Each row below holds a small network's activations on one input, seen along a few directions.
In each table, some parts of the input vary, and every possible input appears once, in random order.
Descriptions start from the smaller parts, as in this example, which fits no table here: one of 6 places along a line, together with either a single point or one of 11 places around a ring or (one of 3 separate values, together with one of 5 places around a ring).
Shared parts are said once, and a part with two or three values counts as separate values.

Table:
x1: [  5  -4  27  15  -4 -13  19 -10 -12  -9  17   0]
x2: [ 46 -50 -62 -78  22  42 -18 -39  64  74 -71  57]
x3: [-17   1 -28 -17  15  -8  14   8  25  10  21  -3]
x4: [  0   4 -15   7  16   0 -11  -5   0 -24   7 -14]
x5: [-27  -8 -25   7  -8  -9  26 -13   0  -4   9 -11]
x6: [  4   7 -21  -7  20   3  -1   6  10   4  18  -1]
x7: [  3  -8   7 -13  13   0 -14  26  -8   8  19  -5]
x8: [ -1  37  -5  30 -18 -11  22  -2 -24 -10 -16   1]
x9: [-26  -6 -29  -3  -2 -15   7  -7  11 -19  10 -14]
x10: [  3  25  31  27 -25 -25  30   0 -28 -12  -8  12]
x11: [  1  -7  27  21  -7   9 -14  10   0  -4   8 -19]
x12: [  1   4 -13  17   3   5  13 -11  -7 -10  11  -9]
x13: [  1  27  31  21 -23  -7  20  16 -27 -20 -14   2]
x14: [  5  -2  25   7  -4   1   4   8 -17  -7  12 -18]
x15: [-36  27 -17  23 -22 -19  34  -6 -18  -7 -22   4]
x16: [ -2 -11   9  -1  11  12 -28  28   7   9  16  -2]
x17: [  6  -9  11  -9  14 -13  -1   7  -3   7  26   9]
x18: [  1  21  29  31 -29   5   3  19 -12 -11 -13   1]
x19: [  3  -7  28   5   9 -17  -7  -4 -10 -19  13  -7]
x20: [ -4 -10  24  11   4   4 -38  16   3 -15   3 -22]
x21: [ 34 -25 -58 -92   7  57 -41 -62  60  76 -55  59]
x22: [  0  -7  23  -2   8  -3 -19  14 -14 -18   7 -21]
Q: Describe the family of inputs behind these rows.
A: either one of 2 separate values or (one of 4 places along a line, together with one of 5 places along a line)
Q: A walk changes only the place on the line of 5. It starts at x3 and steps to x6. List the rest of the walk in order.
A: x17, x7, x16
Q: A walk changes only the place on the line of 4. It starts at x6 and steps to x4. List the rest of the walk in order.
A: x12, x8

Table:
x23: [  7 -18  30   3  23 -10 -25   9  -9 -24  36 -24]
x24: [ -9  16  -7  22  -1 -17  38 -12 -11 -14  25  -9]
x25: [ 18  30  26  27 -11   5  -4   3 -27 -17 -15   3]
x26: [-27  18  10  29 -28 -28  34  -2 -24 -18 -17  -3]
x27: [ 39 -44 -70 -92  24  46 -31 -50  72  77 -59  61]
x28: [-20  17 -16  19  -2 -27  47   6 -16  -8  27  -1]
x29: [-31   0 -29   3  11  -2  -5  19  11 -12  20 -25]
x30: [-19  -5 -22  10  11   6 -17   6  11 -14  21 -29]
x31: [ 37 -41 -71 -94  21  53 -31 -54  65  81 -54  56]
x32: [-16  14  14  30 -32 -14  25 -16 -20 -27 -17  -7]
x33: [ -7 -14  21  -6  23 -20 -13  24  -7 -19  37 -20]
x34: [  6  37  16  20 -16  -8  10  17 -26 -12 -15   6]
x35: [  2   0  45  11 -13   1 -11  30  -8   7   7   2]
x36: [ 21 -11  53  19  -9  15 -17  21 -11   0   4 -10]
Q: Describe the family of inputs behind these rows.
A: one of 2 separate values, together with either a single point or one of 6 places around a ring
Q: The inputs of x25 and x34 match in every part but the choice among 2 separate values. If x23 is changed in the same way as x25 into x34, which row does it become?
A: x33

Table:
x37: [  1 -29 -10 -12  27   5 -18  -4  16   2  30 -14]
x38: [ 19  -9  20 -15  12  22 -45  18  12  15   3   5]
x39: [-15  11 -35   6 -16   1  19 -11  11   5 -33  10]
x40: [-10 -23  -4 -16  14  13 -39   7  15  -5   9 -22]
x41: [-36  44  68  91 -25 -49  34  48 -68 -76  51 -53]
x42: [ 27 -25  37 -16  10  16 -28  22   4  19   5   4]
x43: [-12  12 -41 -14   0 -12  33 -14   2  15  -9  20]
x44: [ 17   7  20  -1 -25  -4  16 -25 -10  10 -39  30]
x45: [  5 -23 -10 -23  37  -3 -19   7  16  -5  36 -14]
x46: [-16  12 -34  -4 -16  -5  38 -24   8  12 -10  15]
x47: [ 20  22 -11   3 -18  17   8 -24  -6   8 -42  20]
Q: Describe the family of inputs behind these rows.
A: either a single point or (one of 2 separate values, together with one of 5 places along a line)
Q: Which other rows does x42 become when the choice among 2 separate values takes its other values? List them by row number.
A: x44

Table:
x48: [ 22 -15 -49 -54  51  20 -42  16  40  24  11  17]
x49: [  9  50  43  45 -41 -22  63  24 -53 -17 -16  11]
x50: [-58   2  -4  58  -9 -33  40  24 -18 -44  61 -49]
x51: [ -8  47  77  55 -26  -7 -16  54 -49 -21  28 -14]
x52: [-28  25  23  41 -11 -69  63  -1 -40 -40  19  -4]
x53: [  2 -32  -6 -44 -12  32 -39   3  49  42 -50  22]
x54: [ 39 -25  76  25  14  10 -42   3 -12 -36  32 -35]
x55: [ -5  -7 -77 -42  27  16  16 -24  45  42  17  10]
x56: [ 47 -70  -4 -84  37  29 -36 -21  38  72  -8  42]
x57: [ -6   7 -45 -33 -16   6  11 -70  11   6 -33  25]
x58: [ 22  14 -51  -1 -28  36   8 -49  17  34 -94  43]
x59: [-37   3  16  35  14 -18 -26  40 -28 -60  34 -69]
Q: The inputs of x59 and x49 match in every part but one. If x48 is changed in the same way as x59 into x49, which row does it become?
A: x58
Q: Describe the family of inputs behind these rows.
A: one of 2 separate values, together with one of 6 places around a ring
Q: Which other rows does x53 become when the choice among 2 separate values takes its other values? List them by row number.
A: x51
